A small network was shown many inputs. Here are its activations along a few directions, one row for each input.
Each table varies a few parts of the input and shows all the possible inputs, shuffled.
A made-up example of a description, with smaller parts first: one of 8 places around a ring, together with either a single point or one of 9 places along a line or (one of 3 separate values, together with one of 4 places along a line).
Shared parts are said once, and a part with two or three values counts as separate values.

Other details of the inputs shift rows strongly along three fixed directions, in all tables alike. That doesn't count.
To show where, the next rows are all for the same input, with only those details redrawn:
[-12,-14,-11,-14,13,-3,-3,-37,-23,-8,0]
[22,-12,9,4,-5,17,-8,-5,26,32,-2]
[-15,-4,1,2,23,13,15,-9,7,21,9]
[-11,5,12,-5,20,-1,27,25,-27,-9,6]
[-15,-4,1,2,23,13,15,-8,7,21,9]
[25,-22,-3,-12,-14,1,-26,-33,-4,3,-12]
[27,-4,20,-3,-7,3,4,29,-7,3,-5]
[-15,-4,1,2,22,13,15,-9,7,21,9]

Rows:
r1: [-16,8,-9,5,27,2,7,-5,7,25,1]
r2: [-15,25,13,-4,18,-6,16,23,-14,-21,5]
r3: [-31,-6,-6,7,13,-4,7,-1,27,7,15]
r4: [-13,32,4,6,10,-6,24,21,-18,-19,7]
r5: [-17,17,-2,9,10,14,15,-14,14,9,17]
r6: [-32,-4,-32,-12,0,-21,-7,-24,-11,-26,-8]
r7: [-27,-7,-28,-2,-4,-25,-2,-30,-16,-28,7]
r8: [24,-9,-15,-5,-17,-6,-26,-31,-6,7,-14]
r9: [24,1,19,-6,-1,-3,-4,32,-5,5,-10]
r10: [14,-21,3,-11,-31,-24,-14,5,-19,-42,-4]
r11: [21,8,-1,14,2,8,-18,-4,31,26,-4]
r12: [14,-6,-8,-5,-14,-3,-38,-29,-4,5,-23]
r13: [-31,-8,-10,3,4,10,17,-1,27,6,10]
r14: [-19,4,-8,-13,8,-5,-3,-40,-22,-30,4]
r15: [20,24,13,4,-8,-6,-6,26,3,-7,-9]
r16: [2,-12,-5,2,-16,7,-14,4,47,18,-6]
r17: [10,1,5,8,-17,-19,-4,35,12,-8,-3]
r18: [13,-6,8,8,-27,-8,7,31,9,-10,10]
r19: [18,-1,25,0,-11,9,-1,28,-9,0,-10]
r20: [-19,2,-19,-3,5,-3,-9,-36,-26,-6,-7]
r21: [-6,24,0,8,17,-6,23,24,-23,-15,9]
r22: [21,-12,9,4,-4,17,-8,-5,25,32,-2]
r23: [26,-13,-4,-6,-12,3,-29,-35,0,-8,-5]
r24: [18,-3,7,-15,-25,-11,-12,3,-52,-35,-14]
r25: [26,9,17,0,1,-1,-6,29,0,-5,-3]
r26: [-25,4,4,3,23,13,1,-6,7,19,0]
r27: [6,-12,-10,9,-28,13,-3,0,41,18,3]
r28: [-14,2,-5,5,16,12,17,-10,3,23,14]
r29: [10,4,-4,5,-28,-8,5,34,10,-7,-8]
r30: [-5,18,5,4,15,0,26,23,-25,-17,16]
Q: The inputs of r30 and r21 match in every part but one. If r27 is changed in the same way as r30 into r21, which row does it become?
A: r29
Q: What is each input in this table made of?
A: one of 5 places around a ring, together with either one of 2 separate values or one of 4 places along a line
Q: A walk changes only the place on the ring of 5. It starts at r17 and steps to r3. List the rest of the walk in order.
A: r10, r18, r7
Q: Which other rows does r17 become when the choice among 2 separate values takes its other values? List them by row number.
A: r6
Q: Which other rows agree with r16 in the place on the ring of 5? List them by row number.
A: r2, r3, r9, r25, r26
Q: Which other rows does r4 become when the place on the line of 4 takes its other values? List them by row number.
A: r8, r20, r21

Rows:
r31: [18,-9,-11,-6,-17,-10,-28,-25,3,-6,-9]
r32: [-4,-22,0,-15,-6,-6,7,7,-24,-22,1]
r33: [-1,1,-7,11,1,11,-1,-15,33,24,9]
r34: [-6,-11,-19,-4,-13,-8,-25,-32,11,-6,-8]
r35: [-37,-22,-11,-11,18,-5,16,-26,-15,-6,11]
r36: [8,15,16,6,8,1,23,39,-9,-4,7]
r37: [3,-1,-4,8,3,13,-2,-11,18,26,-1]
r38: [-24,14,8,6,34,14,21,9,5,22,8]
r39: [8,5,10,-10,8,-6,-3,3,-27,-15,-6]
r40: [-2,4,-5,-8,-7,-13,3,6,-24,-21,-5]
r41: [21,-9,-1,-12,-11,4,-26,-30,-11,0,-16]
r42: [8,2,5,-3,-23,-15,-1,24,-16,-31,-5]
r43: [-14,4,-2,-8,21,3,6,-22,-18,-7,6]
r44: [2,-1,-2,8,-11,4,-5,-1,31,6,4]
r45: [43,2,27,3,-21,12,-11,27,4,11,-10]
r46: [2,-1,-3,13,3,16,-2,-15,23,29,6]
r47: [25,1,8,7,-24,2,-6,18,12,6,-3]
r48: [-23,13,1,11,29,8,22,14,7,20,9]
r49: [0,3,-2,-6,9,-11,-1,-3,-25,-16,-2]
r50: [-31,1,-16,-2,12,-12,2,-16,-2,-18,6]
r51: [0,14,11,5,3,-7,17,45,-5,-2,0]
r52: [3,-1,-2,7,-16,5,-6,5,28,10,-4]
Q: What is each input in this table made of?
A: either one of 2 separate values or (one of 4 places along a line, together with one of 5 places around a ring)
Q: Which other rows does r49 become when the place on the ring of 5 takes its other values? List them by row number.
A: r36, r37, r46, r48
